Each row below holds a small network's activations on one record, seen along a few directions.
Records have a field called DISAD. Each example row is followed by its value.
The largest differences between rows may come from other fields.
In the rows, 500 means zero.
Random noise pushes rows far along 18 fixed directions. That doesn't count. These rows show it; they differ only by the noise:
[550 388 367 378 499 671 523 443 544 564 317 483 837 517 556 233 507 446
 794 541 278 629 486 307 359 482 442 509 340 139 494 491 418 519]
[346 571 470 410 518 588 653 470 629 451 377 697 629 526 283 721 657 728
 657 667 428 631 452 599 486 671 596 433 563 413 373 466 634 556]
[602 480 505 569 374 539 678 435 540 473 526 379 448 364 280 811 402 545
 583 512 526 573 514 589 428 422 510 477 371 437 544 511 624 580]
[458 486 645 358 396 491 784 448 388 618 505 518 459 458 517 340 505 820
 653 576 225 702 684 448 524 248 612 461 444 265 542 405 524 322]
[490 464 447 483 626 540 481 564 537 479 541 584 440 508 522 553 464 533
 555 432 501 343 561 400 404 453 536 543 647 668 456 497 276 632]
[745 568 407 582 555 626 329 495 548 264 661 387 168 606 421 375 387 260
 483 546 621 268 619 380 543 495 464 505 500 538 564 578 365 619]
[427 366 728 501 421 242 626 718 632 709 712 545 459 542 569 575 548 506
 462 232 552 447 561 550 456 460 507 562 517 510 641 575 553 385]
[607 417 425 562 686 583 420 639 640 435 629 476 445 491 461 530 360 381
 594 535 610 125 538 377 547 382 376 613 551 759 444 615 391 658]
[246 313 525 501 618 532 505 619 488 515 304 509 431 749 670 409 667 558
 216 313 410 672 521 556 344 678 551 471 548 409 653 333 371 479]
[435 417 517 356 435 154 512 329 350 603 415 583 795 469 660 637 517 552
 532 548 289 570 503 618 460 358 372 505 338 545 346 413 421 298]
[471 609 353 618 449 430 354 169 622 429 431 420 638 535 259 675 557 447
 537 438 356 709 151 532 460 714 769 501 671 582 392 214 551 355]
[671 480 386 545 391 306 507 314 257 357 474 324 465 391 449 560 410 331
 500 472 521 664 534 550 527 633 301 466 155 501 474 388 306 435]
[494 485 595 555 404 634 466 624 509 705 477 451 657 526 694 582 305 682
 520 499 400 515 595 531 563 344 524 485 585 473 594 862 514 553]
[635 666 456 634 294 520 292 194 458 383 647 656 523 434 238 702 508 452
 476 544 482 547 324 526 230 511 498 566 743 622 442 344 516 290]
[446 708 399 489 516 832 232 396 333 589 445 344 324 490 624 295 346 611
 199 755 416 463 371 760 651 372 524 419 554 666 548 596 357 690]
[463 780 531 415 413 450 464 492 539 590 649 464 439 619 517 486 625 633
 536 713 437 557 671 615 592 680 561 476 296 575 506 698 330 506]
[489 373 604 431 511 301 601 674 428 396 388 524 827 569 627 331 459 534
 660 320 455 577 595 222 742 618 439 453 458 334 490 465 619 342]
[668 412 449 498 615 927 519 521 446 208 426 402 231 592 293 256 490 450
 644 614 419 460 515 337 370 462 461 476 418 386 692 548 327 577]
[630 297 550 694 471 448 654 701 399 400 667 436 241 476 477 646 332 516
 427 369 630 430 861 489 478 572 194 591 332 545 575 619 278 488]
[535 486 415 446 540 667 488 530 564 541 509 419 628 442 485 380 451 474
 547 634 481 365 513 444 438 377 365 562 341 470 493 466 507 633]

[438 414 332 586 480 537 425 364 901 731 533 320 654 647 372 666 507 472
 603 632 214 494 377 806 438 660 508 623 286 391 381 672 404 494]
movi
[508 412 291 867 616 855 456 571 432 450 387 542 413 407 435 400 352 509
 401 630 702 653 518 455 685 745 230 590 704 532 402 483 521 483]
serod
[527 485 356 343 548 567 496 433 570 431 510 724 555 400 360 519 548 393
 609 604 518 293 438 591 297 503 331 515 460 371 314 446 445 668]
kos
[629 717 448 613 420 647 502 436 520 373 724 362 228 587 350 367 467 651
 550 638 409 526 820 388 548 668 571 561 412 455 487 536 281 464]
gemer
[775 347 530 383 444 298 433 280 248 470 448 649 617 393 570 579 505 210
 852 499 423 542 391 350 211 150 343 503 421 618 556 615 263 271]
movi
[648 452 591 536 453 534 461 413 484 390 487 560 374 601 398 480 792 157
 553 594 628 624 423 416 133 431 421 530 380 410 742 506 635 257]
voz
[583 537 461 461 546 506 481 452 418 404 519 512 500 397 508 404 321 560
 568 538 451 313 519 396 678 325 538 493 631 538 342 471 520 524]
lir
[477 444 617 407 506 362 579 510 413 531 400 654 834 388 529 501 656 448
 664 471 575 605 332 245 392 307 483 521 568 615 553 293 734 302]
kabuk
[473 562 344 391 579 307 492 462 714 584 410 682 682 589 602 686 582 389
 746 660 577 543 572 525 688 644 527 428 486 451 268 673 517 644]
zavur
[464 445 564 489 598 250 474 589 653 294 304 528 748 844 676 711 518 494
 624 418 442 530 689 277 753 616 690 380 612 435 441 614 682 440]
kiz
[441 674 559 356 484 501 262 499 391 532 476 508 689 418 642 139 467 437
 332 387 540 369 162 419 650 381 651 427 744 563 525 342 722 509]
lir
[420 660 554 668 547 768 418 541 736 539 564 579 439 748 378 657 626 740
 559 853 415 520 586 563 543 614 609 572 676 664 501 818 551 379]
kor
[545 464 548 472 468 504 512 268 393 343 356 361 422 591 411 619 486 575
 539 586 198 574 426 625 446 363 657 425 410 427 519 547 480 347]
voz
[590 426 467 486 546 545 558 379 465 452 370 427 315 646 580 594 584 440
 587 623 396 641 676 432 313 316 594 454 378 443 628 557 338 490]
kabuk
[489 445 387 469 664 313 565 473 822 588 487 486 669 649 571 685 504 499
 824 671 341 340 700 457 656 481 581 574 388 482 218 705 456 522]
serod
[481 357 322 385 708 620 404 519 525 411 242 407 610 629 689 540 451 422
 522 379 401 404 521 356 304 464 587 445 458 526 522 503 173 844]
zavur
[478 399 496 695 596 724 449 640 316 486 456 561 425 420 524 371 470 531
 383 456 651 590 453 354 457 543 334 586 702 750 619 432 392 422]
rasop
[543 483 520 537 463 306 591 496 199 356 441 350 410 500 600 693 458 592
 421 373 514 692 741 438 479 630 448 449 256 698 581 463 156 496]
zavur
[629 429 439 500 453 740 443 400 363 286 370 599 756 364 289 631 360 546
 654 687 398 390 354 530 383 418 250 516 468 477 388 616 554 482]
nagef
[451 668 470 657 369 342 489 394 424 711 519 281 560 499 668 630 610 486
 282 763 596 806 717 620 531 582 359 567 119 625 527 436 548 347]
bef
[388 555 446 372 593 473 439 589 634 663 452 451 888 468 569 488 588 481
 604 553 501 391 348 488 509 574 464 546 328 661 438 552 485 644]
kor
[458 412 542 582 425 596 500 482 466 292 553 455 458 547 259 481 431 657
 288 483 337 402 460 671 482 630 362 558 466 381 462 363 577 347]
nagef
[533 653 474 387 516 577 333 430 508 252 417 402 485 763 645 373 405 625
 406 421 262 369 706 305 517 481 825 372 640 309 489 464 401 645]
tusu
[288 558 698 447 420 562 706 825 767 608 769 530 619 510 364 606 626 827
 330 478 527 252 721 559 304 562 444 643 367 448 547 417 707 603]
bef
[514 505 417 593 429 314 502 491 629 629 559 630 676 421 588 771 465 420
 495 394 673 513 613 424 411 504 480 556 635 496 367 421 598 559]
kabuk
[343 600 455 490 538 460 649 666 573 753 541 307 408 447 679 282 502 565
 337 538 649 591 690 554 813 602 531 485 305 408 493 412 610 676]
nagef
[444 170 445 595 633 466 630 478 532 399 341 401 498 466 443 702 263 596
 432 387 332 353 453 643 609 380 470 529 554 420 313 419 589 513]
voz
[398 585 532 413 528 351 641 633 798 649 561 458 610 561 578 637 623 527
 541 449 603 452 685 373 486 483 720 501 447 443 497 424 709 680]
rasop
[435 568 551 222 546 331 572 329 590 479 549 687 393 636 451 414 710 574
 715 583 216 448 514 510 416 368 762 453 561 390 394 397 389 380]
bef
[450 577 499 584 429 563 427 447 578 763 550 394 535 563 641 376 497 555
 452 577 369 627 548 544 501 461 581 562 502 430 541 578 485 392]
kos
[619 602 602 563 311 471 437 368 483 368 630 461 599 622 339 483 462 655
 690 527 221 593 550 403 538 599 576 530 509 460 503 595 429 179]
kiz
[435 602 392 292 568 678 697 381 461 339 374 486 375 315 184 679 516 690
 605 674 448 492 351 702 506 481 605 349 375 544 402 349 470 841]
kiz
[541 454 456 493 656 550 526 357 671 446 395 577 510 512 344 559 503 456
 772 793 439 448 311 474 739 245 613 481 684 555 348 519 810 396]
gemer
[502 683 455 426 393 451 488 420 543 591 573 460 516 523 512 446 520 579
 619 512 375 604 585 550 554 681 638 460 400 378 439 623 329 552]
gemer
[341 423 488 576 567 609 548 604 271 516 295 743 547 524 696 591 525 732
 407 501 520 719 678 474 420 618 400 482 705 556 464 551 314 489]
ker
[577 475 234 734 488 483 364 317 612 386 502 639 545 670 483 529 428 457
 557 541 395 635 741 379 513 810 411 593 688 301 229 401 329 340]
movi
[566 615 429 322 493 379 533 377 557 639 596 512 593 347 425 408 418 543
 915 468 319 442 340 498 674 499 685 469 505 533 318 636 264 564]
kor
[427 347 474 555 560 422 712 431 525 557 418 233 373 451 466 430 470 496
 346 593 468 619 490 620 702 344 473 505 272 381 490 180 767 417]
ker
[207 598 368 615 585 661 400 654 528 644 493 814 705 477 566 194 646 658
 238 660 688 597 500 519 651 912 220 633 735 509 278 267 625 427]
tusu
[454 389 560 681 393 624 490 637 570 645 630 300 497 463 577 358 300 579
 117 322 505 376 586 545 459 380 401 621 526 322 597 353 711 497]
serod
[530 628 333 335 575 453 419 296 709 554 429 346 608 550 476 409 570 336
 718 619 372 482 327 457 584 454 760 445 385 453 416 438 517 629]
rasop
[479 471 533 538 603 546 609 386 444 320 342 331 236 617 313 607 592 519
 473 897 430 625 438 795 764 501 440 410 220 556 525 579 671 343]
kos
[442 580 481 479 568 624 553 503 409 411 322 543 320 525 541 586 708 446
 343 560 713 661 543 460 312 510 611 401 524 513 642 377 587 650]
lir
[312 581 526 488 434 533 433 639 461 662 367 655 769 625 851 432 475 732
 361 410 449 664 699 441 559 648 582 432 727 303 462 609 512 552]
ker
[375 436 531 523 587 631 542 605 600 818 615 332 421 534 633 509 504 725
 398 705 331 355 676 664 390 280 413 674 273 735 554 669 248 548]
tusu

Which value of DISAD does each new row have?
[491 337 702 616 575 354 566 668 383 364 552 708 461 429 461 574 401 567
 444 379 665 379 444 368 729 336 403 534 879 758 487 406 778 247]
rasop
[488 720 501 472 561 403 519 468 519 574 637 466 322 540 522 116 745 406
 533 781 621 604 583 381 736 565 529 548 362 570 484 348 596 290]
lir
[505 508 497 450 473 488 617 450 655 413 525 433 131 591 324 633 625 396
 433 384 553 548 463 652 375 571 740 384 466 315 633 415 534 664]
kabuk
[362 522 545 362 614 388 550 575 665 593 495 485 647 641 631 551 524 694
 607 506 311 376 623 417 581 404 714 504 532 580 422 533 448 563]
movi
[462 596 591 533 514 600 552 760 677 501 798 486 277 570 377 495 555 619
 423 512 608 241 715 528 461 648 474 603 431 599 561 645 422 620]
nagef
[555 693 594 458 304 656 332 385 264 359 315 644 839 541 562 601 484 642
 507 750 404 641 494 485 461 425 439 383 568 424 530 693 700 367]
bef
[617 436 532 591 478 371 568 440 601 592 579 488 424 554 589 565 496 411
 615 576 491 503 707 390 496 273 539 577 508 425 481 578 608 325]
lir
[498 317 403 528 595 483 552 375 473 363 391 426 288 584 428 612 465 509
 428 552 340 485 540 698 491 513 438 487 374 448 419 459 329 494]
tusu
[496 721 398 507 438 701 401 339 691 423 547 356 497 683 325 579 546 680
 541 607 259 540 542 494 366 671 772 504 478 470 497 501 331 601]
zavur
[547 743 689 347 408 376 763 548 233 452 719 389 151 277 364 351 475 751
 587 407 539 558 588 458 717 482 690 387 382 657 602 421 347 527]
kor
[416 543 343 508 564 707 351 421 451 425 412 538 396 502 430 313 548 434
 277 501 541 551 293 583 428 651 481 468 634 488 506 238 439 606]
movi
[577 461 397 507 600 681 314 311 393 338 419 488 418 616 501 184 306 583
 555 655 161 406 436 486 717 386 515 483 689 443 359 527 324 348]
kor
[533 655 584 466 507 410 533 407 781 469 625 616 190 703 449 710 620 461
 555 667 529 413 656 526 540 279 833 424 726 419 491 566 770 494]
bef
[449 381 375 473 777 703 318 704 915 379 382 603 675 812 528 351 639 226
 576 569 604 247 448 310 502 633 463 530 618 377 486 563 674 687]
kiz
[626 553 452 457 503 530 421 419 287 270 385 540 292 470 498 485 371 397
 500 474 589 554 436 523 689 503 534 297 626 494 520 554 441 624]
kiz
